Each row below holds a small network's activations on one input, seen along a few directions.
In each table, some parts of the input vary, and every possible input appears once, in random order.
A made-up example of a description, with smaller parts first: one of 6 places along a line, together with either a single point or (one of 2 separate values, together with one of 5 places around a ring) or one of 11 places along a line.
Shared parts are said once, and a part with two or three values counts as separate values.
(in the rows, 128 means zero)

Rows:
R1: [131  95  53 176  77 143 101 148 140 127 130 145 102 139]
R2: [119 132 229 117 140 135  91  97 100 106 171 137 165 111]
R3: [ 40 136 129 124 104 178  80 151  90  93  99 154 138 111]
R4: [ 72 129 162 108 212 161  95 101  98 138 118  91 144 140]
R5: [ 95 162 103 182  97 188  94 133 146 108 105 163 120 121]
R6: [148 112  83  55 179  83 162 154 159 134 128 111 126 165]
R7: [144 140  41 129  95  91 105 192 100 111 115 169 149 154]
R8: [142  82 119 129 161 104 157 127 170 136 101  88  89 156]
R9: [182 121 144 128  77  82 161  92 132 138 153 114  95 117]
R10: [161 146 191 157 107 151 168  81 123 120 152 126 151  87]
R11: [177 159 131  81  91  59 168 161 132 169 173 122 147 130]
R12: [125 122 151 149 195 163 153  99 145 156  91 115 110 105]
Describe the family of inputs behind these rows.
Answer: one of 3 separate values, together with one of 4 places along a line
Which other rows does R10 become when the choice among 3 separate values takes its other values? List them by row number.
Answer: R5, R12

Rows:
R13: [132 126  75  98 122  89  86 169 112 104 130 151 137 166]
R14: [ 95  87  70 153 128 132  96 162 127 125  93 120  98 164]
R15: [ 79 116  97 147  62 158  80 139 100  88 127 161 129 115]
R16: [121  97 165 125 179 149 132  76 142 118 130  80 119 135]
R17: [112 118 144 125 189 155 155 103 143 128  95 123 109 125]
R18: [119 136 180  77 150  92 131 105 106 153 160  96 136 133]
R19: [106 134  88 146 161 162 121 138 161 150  89 129 109 123]
R20: [219 129  67 140  87  71 189 134 144 163 144 125 111 130]
R21: [113 157 190 169 126 159 120  97 113 111 115 141 150  93]
R22: [103 181 135 165  88 188 111 128 117 116 123 158 138 106]
R23: [123 109 215 158 130 161  96  81 109 122 161 128 134 100]
R24: [131 154 102 105 145 119 140 167 130 135 141 147 173 140]
R25: [207 105 108 105  69  43 184 146 178 140 160 117  96 146]
R26: [131 143 156  77 157 113 152 146 111 138 125 115 154 115]
Describe the family of inputs behind these rows.
Answer: either one of 2 separate values or (one of 3 separate values, together with one of 4 places along a line)
Which other rows does R16 become when the choice among 3 separate values takes its other values? List them by row number.
Answer: R18, R23

Rows:
R27: [ 54 151 219 159 173 230 130  65 126 127  88 112 120  73]
R28: [152 161 121  96  74  92 143 134 103 140 174 141 145 124]
R29: [124 100  86 142  91 113 124 142 133 100 103 142  93 146]
R30: [144 108  63 117 177 117 156 140 143 142 111 103 124 163]
R31: [ 31 118 243 121 209 203  51  74  74  94 127 111 163 113]
R32: [143 107  82 135 123 113 120 125 161 145 127 107  89 151]
R33: [106 127  73 115  93 105 112 185 108 136 108 136 125 136]
R34: [177 111 153 142 102  93 159 120 154 155 163 114 112 131]
R35: [175 121 139 123  71 104 157 117 136 111 163 130 134 110]
R36: [194 115 130 121 160  80 169 116 131 156 131 115 124 126]
R37: [ 73 163 140 217 105 229  51 120  95  89 112 187 161  96]
R38: [120 122  74  86 157 113 134 177 159 132 115 140 126 156]
R39: [170 159 141  92 129  73 158 148 141 137 142 124 148 140]
Describe the family of inputs behind these rows.
Answer: either one of 3 separate values or (one of 2 separate values, together with one of 5 places around a ring)
